A small network was shown many inputs. Here are its activations along a few directions, one row for each input.
In each table, some parts of the input vary, and every possible input appears once, in random order.
Descriptions start from the smaller parts, as in this example, which fits no table here: one of 4 places along a line, together with either a single point or one of 11 places along a line or (one of 2 separate values, together with one of 8 places around a ring).
Shared parts are said once, and a part with two or three values counts as separate values.
In the rows, 128 means zero.

A family of inputs:
row 1: [ 84 136 114 131 176  88  83 121 161 147 107 106 141  75 146 126  85]
row 2: [111  95  61 145  68 238 102 114 132 111 187  92 130 108 124 159 139]
row 3: [ 89 163 166  77 133 125 103 131 123 166 131 108 111 111 169 103  67]
row 4: [ 90 133 152 115 134 111  78 115 149 156 115  77 135  89 157 113  69]
row 5: [100 160 166  84 161 111 151 155 106 122 126 140 159 151 136 115 148]
row 6: [102 110 135 141 150  88 144 103 157 119 108 122 179  95 150 127 145]
row 7: [121 121 102 130  76 248 102 140 117 134 220 108 103 133 124 146 161]
row 8: [193  85 130 116 132 139 169 163  84 121  95 176  88 173 111 108 146]
row 9: [ 88 171 148  72 180 111 100 151 107 160 139 146 114 119 141 119  85]
row 10: [163 117 128 145 140  89 175 137 157  67  87  84 172 121 112 138 150]
row 11: [190  80 104 164 159 102 161 133 117 117  94 168  94 161  98 110 177]
row 12: [131 120  34 171 109 206  87 130 164 113 181 124 134  83 133 162 182]
row 13: [200  65  92 174 125 113 151 113 130  98  73 139 117 128 112 104 139]
row 14: [205  59 134 164  84 125 145 113 120 123  88  99 109 146 129  92 143]
row 15: [174  95 172 130  96 118 174 120 145  81 110  83 170 130 130 129 118]
row 16: [ 93 164 106 179 130  92  62 100 147 144 100 129 128 114 113 149  86]
row 17: [ 91 164 156 126 134 116  79 137 102 175 135 188  95 154 120 162  95]
row 18: [163 129 160  89 136 107 210 163 112 101 129 142 127 159 117 132 148]
row 19: [100 130  58  92  99 221 114 150 106 103 211 166  90 138 104 153 164]
row 20: [105 191 155 119  91 133  79 112 107 170 121 131 112 151 136 131  69]
row 21: [106 142 188  93  99 112 154 116 126 139 138 123 143 139 168  96 135]
row 22: [107 134 156 122 103 108 139 110 146 117 107  74 175 117 144  92 123]
row 23: [ 93 184 107 157 166  91  80 116 128 165 116 160 114 138  96 156 113]
row 24: [170 127 128 125 165  83 200 135 142  96 123 142 154 142  98 137 164]
row 25: [ 88 144 123 132 193  77 103 131 133 157 156 168 116  87 134 116  92]
row 26: [176 125 184  90  99 125 199 133 120 104 124 104 144 155 150 126 135]
row 27: [196  78 160 129  94 145 160 130  95 126  95 129  84 175 151  99 148]
row 28: [ 97 154 150 160  95 125  59  97 130 151 102  98 122 122 128 147  70]
row 29: [107 143 126 113 173  89 167 116 139 129 124 162 162 112 117 118 152]
row 30: [107 120  43 156 141 204 110 155 137 125 200 150 118 113  92 178 191]
Question: Describe the family of inputs behind these rows.
Answer: one of 5 places around a ring, together with either a single point or one of 5 places along a line
Question: Changing only the place on the ring of 5 turns row 27 into row 11. The same change can be made to row 7. Which row results?
Answer: row 30
Question: List by row number the other rows that have the place on the ring of 5 in common with row 22.
Answer: row 2, row 4, row 14, row 15, row 28
Question: List by row number the other rows that have the place on the ring of 5 in common with row 5.
Answer: row 8, row 9, row 17, row 18, row 19

A family of inputs:
row 31: [177 145 172 113 172  45 189 155  87 101  74 193 127 137 155 104 188]
row 32: [ 40 141 144  81 132 164  91 145 117 174 172 150 126 164 183 128 121]
row 33: [189 131 111 157  66 195 130 107 106 102 100 109 122 188 114 106 156]
row 34: [159  90 130 186 123  96 139  58 106 130  32  96 134 121 132 136 142]
row 35: [186 100 171  85 162 100 176 186  55  98 141 180  88 162 111 108 169]
row 36: [143 168 195 106 106 146 200 150 120 109 150 105 157 195 144 118 155]
row 37: [153  77 132 107  85 181 116 127 127 118 189 112  93 112 128  94 136]
row 38: [ 83 183  63 125 112 189  58  94 113 175 187 179  95 121  90 194 111]
row 39: [ 61 155  98 165 141  80  52  97 143 173 134 164 122  64 100 184  58]
row 40: [142 131 191  73 141  68 171 118 149 101 132  74 153 169 141 128 106]
row 41: [178 120 132 159 201  64 177 156 150  70  71 163 142 116 109  95 157]
row 42: [186 123  70 136 159 160 206 176  98  85 127 159  90 171  68 125 177]
row 43: [127  68 148 142 135  81 109 108 180 142 123  94 137  93 138  82 106]
row 44: [204  55 101 145 177  99 150 185 120  62 126 163 122  94  78 124 176]
row 45: [161 136 174 136 136 102 178 124 192  84  91 103 208  95 162 141 145]
row 46: [ 60 163 158 125 151  73  44 114 134 189 165 170  92 125 137 149  49]
row 47: [171 134 108 148 112 140 161 132 187  60 142  92 207 129 136 136 161]
row 48: [126 120 146  95 130  98 150  89 127 183 105 123 144 135 160  90 110]
row 49: [ 69 140  80 129 133 175  73 147 155 100 149 126 158  47 113 129 107]
row 50: [176  83 178 118  80 156 139 121  88 155  93 136 105 191 172 123 131]
row 51: [ 38 150  72 121 111 203 103 144 100 133 180 117 117 121  93 139 125]
row 52: [ 73 215 154 125 128 154  63 108  97 197 177 204 103 147 160 158 121]
row 53: [166 114 120  95  78 177 187 132 127  67 178 102 162 148  85 150 131]
row 54: [197  70  87 169  97 147 119 139 131 104  81  63 109 102 110 146 117]
row 55: [120 127 130  82  75 151 167 102 148 183 138 136 105 184 160 101 127]
row 56: [145  90  66 163 100 145 130  98 152 131 141 110 141  85 153 115 143]
row 57: [165 142 179 151 111  88 140 112  63 137  46  86 126 153 131  97 122]
row 58: [ 40 134 107 126 187 113  82 137 168 154 111  77 137  78 130 142  98]
row 59: [ 77 140  75 188 154 146  31 136 168 171 174 142  95  87  96 182  95]
row 60: [ 26 199 147  92 143 105 110 141 130 151 113 114 123 106 153 117 101]
Question: Describe the family of inputs behind these rows.
Answer: one of 5 places around a ring, together with one of 6 places along a line
Question: Changing only the place on the line of 6 turns row 44 into row 47. The same change can be made to row 42. Which row results?
Answer: row 53
Question: Which other rows does row 58 become when the place on the line of 6 takes its other values? List them by row number.
Answer: row 34, row 39, row 41, row 43, row 45

A family of inputs:
row 61: [220  60 106 186  97 145 184 106 134  67 102  94 121 129 119 123 157]
row 62: [139 130 193  60 134  94 193 152 124 116 130 122 139 154 152  95 137]
row 63: [106 140 125 165 129  85  69  86 138 167  94 103 131 100 141 118  61]
row 64: [136 107 151 134 186  67 159 163 140 103  97 126 204 109 120 111 154]
row 65: [ 91 174 151  90 121  95  79 109  83 166 115 145  71 146 148 102  84]
row 66: [ 79 145 104 151 171  68  64 106 124 163  77 146 116 102 116 133 108]
row 67: [217  62 140 141  64 170 181 128 117  99 111  96 122 172 130 121 157]
row 68: [ 78 185 118 108 116 206  84 154 115 167 214 133 102 123 134 155 115]
row 69: [ 84 155 142 120 169  75  80 125 115 166 116 184  91 151 116 138  95]
row 70: [191  61  80 166 133 131 181 121 122  72  82 150 113 125  95 129 205]
row 71: [221  94 141 129  99 170 200 154  75 109 124 127  97 181 113 117 175]
row 72: [ 71 143  73 150 104 182  65  95 158 137 185 111 140  58 127 163 105]
row 73: [ 64 190  75 128 154 177  81 147 135 137 208 178 109 127 127 153 129]
row 74: [146 129 197  96 102 112 186 125 158 120 105  87 176 139 162  98 117]
row 75: [125 126 166  90 177  72 190 168 132 112 119 157 168 160 123 124 150]
row 76: [132  97 158 131 141  80 171 128 137  96  95  67 198 107 130 113 120]
row 77: [220  88 106 122 138 144 188 152 107  93 109 173 104 164  83 128 190]
row 78: [111 156 177 127  97 110  68  98 130 176 104 102 105 134 154 132  59]
row 79: [ 74 168 105 114  69 206  73 104 146 158 192 114 126  98 146 153 101]
row 80: [ 55 151  52 152 158 170  62 139 169 137 180 147 128  78 126 156 141]
Question: Changing only one part turns row 72 into row 79. The same change can be made to row 61. Which row results?
Answer: row 67
Question: Describe the family of inputs behind these rows.
Answer: one of 4 places along a line, together with one of 5 places around a ring
Question: Which other rows does row 62 become when the place on the line of 4 takes its other values? List them by row number.
Answer: row 65, row 68, row 71
